Each row below holds a small network's activations on one input, seen along a few directions.
Each table varies a few parts of the input and shows all the possible inputs, shuffled.
Descriptions start from the smaller parts, as in this example, which fits no table here: one of 3 separate values, together with either a single point or one of 11 places around a ring or (one of 4 places along a line, together with one of 8 places around a ring).
Shared parts are said once, and a part with two or three values counts as separate values.
In the rows, zero is written as 128.

Other details of the inputs shift rows strongly along two fixed directions, in all tables alike. That doesn't count.
These rows show it; all are for the same input, with only those details redrawn:
[132 128  98 135 129 140 133 129 132 136 126 132]
[ 88 124 106 162 126 141 117  93 140 129 117 144]
[148 142 101 136 132 153 142 139 124 142 124 132]
[110 145 109 164 131 161 127 105 128 138 114 144]
[210 157  94 108 138 163 166 186 110 156 132 120]
[137 133  99 135 130 145 136 132 130 138 126 133]
[105 112  97 140 125 127 122 110 143 127 127 135]
[103 135 108 161 129 152 122 101 133 134 116 144]

Table:
x1: [ 90 124 160 144 125 123  96  90 136 107 117 148]
x2: [196 155  96 109 144 167 154 180 123 154 131 117]
x3: [181 172 111 114 123 150 164 181 104 152 125 102]
x4: [131  65 135  57 115  51 104 159 171  94 154 103]
x5: [ 78 114 114 170 124 125 124  78 124 130 128 136]
x6: [132  45 122  74 117  42 111 136 150  95 172 118]
x7: [ 76 122 110 163 124 129 117  83 132 128 126 138]
x8: [110 133 163 150 138 149  99  97 138 119 120 152]
x9: [ 94 128 114 164 126 132 130  88 120 134 128 132]
x10: [ 82 129 119 162 122 127 126  88 119 131 119 127]
x11: [207 168 163  97 139 166 145 191 110 139 122 118]
x12: [139  54 165  47 156  43 141 162 151 127 160 124]
x13: [103 148 113 152 127 151 124 109 129 133 108 135]
x14: [208 156  96 111 145 174 161 188 117 160 129 118]
x15: [ 76 138 126 161 113 122 127  94 124 129 116 118]
x16: [180 162 108 104 130 155 153 187 129 149 121 104]
x17: [207 165  95 109 138 166 164 182 111 154 130 119]
x18: [178 149 143  97 169 145 185 179 109 179 126 129]
x19: [112 133 159 154 131 143 105  94 128 117 121 157]
x20: [116 156 175 147 122 136 116 114 114 120 118 134]
x21: [ 59  34 134  90 116  40  72  95 186  78 148 126]
x22: [ 97 136 109 164 128 152 121  97 133 134 115 145]
x23: [132 157 170 136 126 151 119 128 118 120 111 138]
x24: [120 140 110 127 119 137 135 139 132 130 116 118]
x25: [128  51 131  69 115  33 115 136 142  93 166 105]
x26: [102 148 126 156 120 140 141 113 109 136 116 118]
x27: [137 130 155 132 131 127 119 116 116 120 138 140]
x28: [120 155 175 145 125 144 121 119 107 121 117 136]
x29: [149 150 108 128 128 145 149 146 109 145 125 119]
x30: [184 162 109 104 134 164 157 191 121 150 120 106]
x31: [ 98 118 104 132 129 130 116 119 150 128 119 125]
x32: [ 94 155 126 160 119 151 134 112 115 136 110 126]
x33: [101 143 169 140 120 128 103 107 135 110 113 138]
x34: [ 93 125 110 163 125 138 125  95 125 134 125 138]
x35: [134 150 160 146 135 153 113 109 122 122 121 152]
x36: [124 139 167 162 134 142 122  94 104 125 129 147]
x37: [123 137 166 154 133 134 119  93 109 122 133 143]
x38: [138  64 138  65 112  41 125 153 137  96 163  97]
x39: [156  78 138  62 113  45 130 165 135 102 164  93]
x40: [110 129 162 153 138 150 100  98 137 120 120 155]
x41: [166  73 126  55 120  55 126 170 136 104 166 104]
x42: [105 135 109 130 115 123 127 128 144 126 117 118]
Changing only one part turns x35 into x17. The same change can be made to x11. Which row results?
Answer: x30
Changing only one part turns x36 into x5. The same change can be made to x37. Which row results?
Answer: x9
Describe the family of inputs behind these rows.
Answer: one of 2 separate values, together with either a single point or (one of 4 places along a line, together with one of 5 places along a line)
Change only the choice among 2 separate values in x40. List by row number the other rows that result.
Answer: x14

Table:
x43: [150 108  84 100 126 116 150 164 131 137 141 108]
x44: [ 20  78  98 151 103  77  88  60 171  96 124 133]
x45: [125 169 121 178 133 184 138 111 108 150 110 133]
x46: [132 168 169 164 138 166 132 104  95 136 115 150]
x47: [169 115 133  87 128 115 124 165 135 116 139 119]
x48: [ 26  77 148 145 114  76  82  64 167  95 128 137]
x49: [163 109 136  94 127 101 133 155 123 120 147 121]
x50: [126 178 165 158 138 180 120 120 118 137 101 140]
x51: [132 171 167 163 133 175 123 114 109 132 109 150]
x52: [133 164 127 169 151 187 132 109 123 153 110 160]
x53: [158 115 136  93 129 100 140 158 125 128 144 113]
x54: [157 114  88 101 119 108 139 156 134 130 146 104]
x55: [155 113 137  94 132  96 143 151 120 128 146 113]
x56: [147 114  84  97 121 112 147 163 135 134 133 112]
Describe the family of inputs behind these rows.
Answer: either a single point or one of 5 places around a ring or (one of 2 separate values, together with one of 4 places along a line)
Change only the choice among 2 separate values in x55. List by row number the other rows that result.
Answer: x46

Table:
x57: [169 127 136  73 100  75 141 180 113 111 140  84]
x58: [146  89  92  88 130  80 156 156 132 139 160  97]
x59: [196 210 118 153 134 222 155 166  88 151 103 135]
x60: [ 99  44  80 101 109  55 114 119 146  98 167 101]
x61: [ 88 112 154 127 102  75 114 110 123 102 141  93]
x62: [233 128 126  51 134 122 162 210 120 135 148 113]
x63: [133 189 127 156 144 177 154 124  91 162  96 142]
x64: [ 69 155 128 180 129 147 126  80 122 141 101 152]
x65: [189 160 143 118 143 158 139 152 118 130 120 139]
x66: [134 111 100 131 120 125 137 129 115 128 147 113]
x67: [ 98 150 160 172 138 164  81  78 143 122 116 160]
x68: [ 75 147 125 184 125 172 107  85 146 133 103 143]
x69: [214 163 153 116 145 166 169 166  84 157 137 121]
x70: [ 86 160 130 175 140 174 119  99 138 147  99 141]
x71: [182 101  81  78 122 120 134 190 143 125 146  98]
x72: [202 195 172 149 160 198 172 158  69 165 119 134]
x73: [ 77  41 133  74 117  40 101 128 174  89 156 129]
x74: [139 162 164 177 148 169 131  93  99 138 118 145]
x75: [150  95  85  90 116  76 149 163 143 133 148 112]
x76: [200 196 170 138 158 212 152 172  98 160 104 137]
x77: [163 197 132 156 156 193 171 137  78 177 112 124]
x78: [184 104  78  81 114 100 146 181 118 121 148 106]
x79: [ 92  97  98 131 108  94 124 106 142 116 133 129]
x80: [110  59 114  79 116  49  87 116 175  86 165 134]
x81: [ 49 122 174 170 127 123 104  74 125 118 111 167]
x82: [142 190 124 165 129 197 146 126 114 146 103 144]
x83: [ 60 122 162 170 122 127 101  58 127 117 106 163]
x84: [ 56 146 125 185 123 149 112  74 152 131 103 154]
x85: [ 64 150 129 169 145 164 110  87 140 143  95 140]
x86: [118 168 130 186 129 179 146  97 101 150 119 135]
x87: [103 121 114 156 127 119 138 105 130 142 136 125]
x88: [ 96 145 159 177 133 145 109  72 118 120 103 162]
x89: [ 97  74  86  75 126  64 125 135 163 115 141 111]
x90: [181 103 130  64 135  98 147 184 136 119 145 117]
x91: [113 111 146  96 102  85 104 146 149 101 132  85]
x92: [129 111 155 107 138 125 118 153 142 128 134 132]
x93: [ 94 101 150 130 129 122  97 102 154 117 123 138]
x94: [ 62 102 148 112  91  66  94 105 155  83 128 103]
x95: [172 162 112 132 138 168 148 167 134 160 119 120]
x96: [217 135  86  57 135 119 176 217 129 149 145 100]
x97: [ 90  42 138  87 124  42 118 124 148 104 169 116]
x98: [228 128  76  61 122 130 162 216 121 131 148 101]
x99: [225 181 141 114 141 162 147 169  90 147 135 143]
x100: [ 79  78  93 130 115 106  89 109 164 101 130 120]
x101: [112  63  77  93 102  65 119 133 146 102 150 114]
x102: [ 83 135 161 185 135 139  95  54 120 120 134 157]
x103: [ 79 131 161 175 139 153  86  70 150 115 104 154]
x104: [ 66 131 168 172 132 133 111  72 120 118 104 162]
Describe the family of inputs behind these rows.
Answer: one of 4 places along a line, together with either a single point or one of 5 places along a line or one of 6 places along a line
Changing only the place on the line of 4 turns x62 into x83. The same change can be made to x89. Which row results?
Answer: x63
Changing only the place on the line of 4 turns x72 into x76. The same change can be made to x97. Which row results?
Answer: x92
A walk changes only the place on the line of 6. It starts at x77 and steps to x58. List the rest of the walk in order.
Answer: x87, x86, x66, x60
Change only the place on the line of 6 in x82. List by row number the other rows that result.
Answer: x59, x84, x89, x96, x98
A walk changes only the place on the line of 4. It starts at x74 and steps to x88. List the rest of the walk in order.
Answer: x65, x103
Change only the place on the line of 4 in x94. List by row number the other rows that result.
Answer: x57, x61, x91
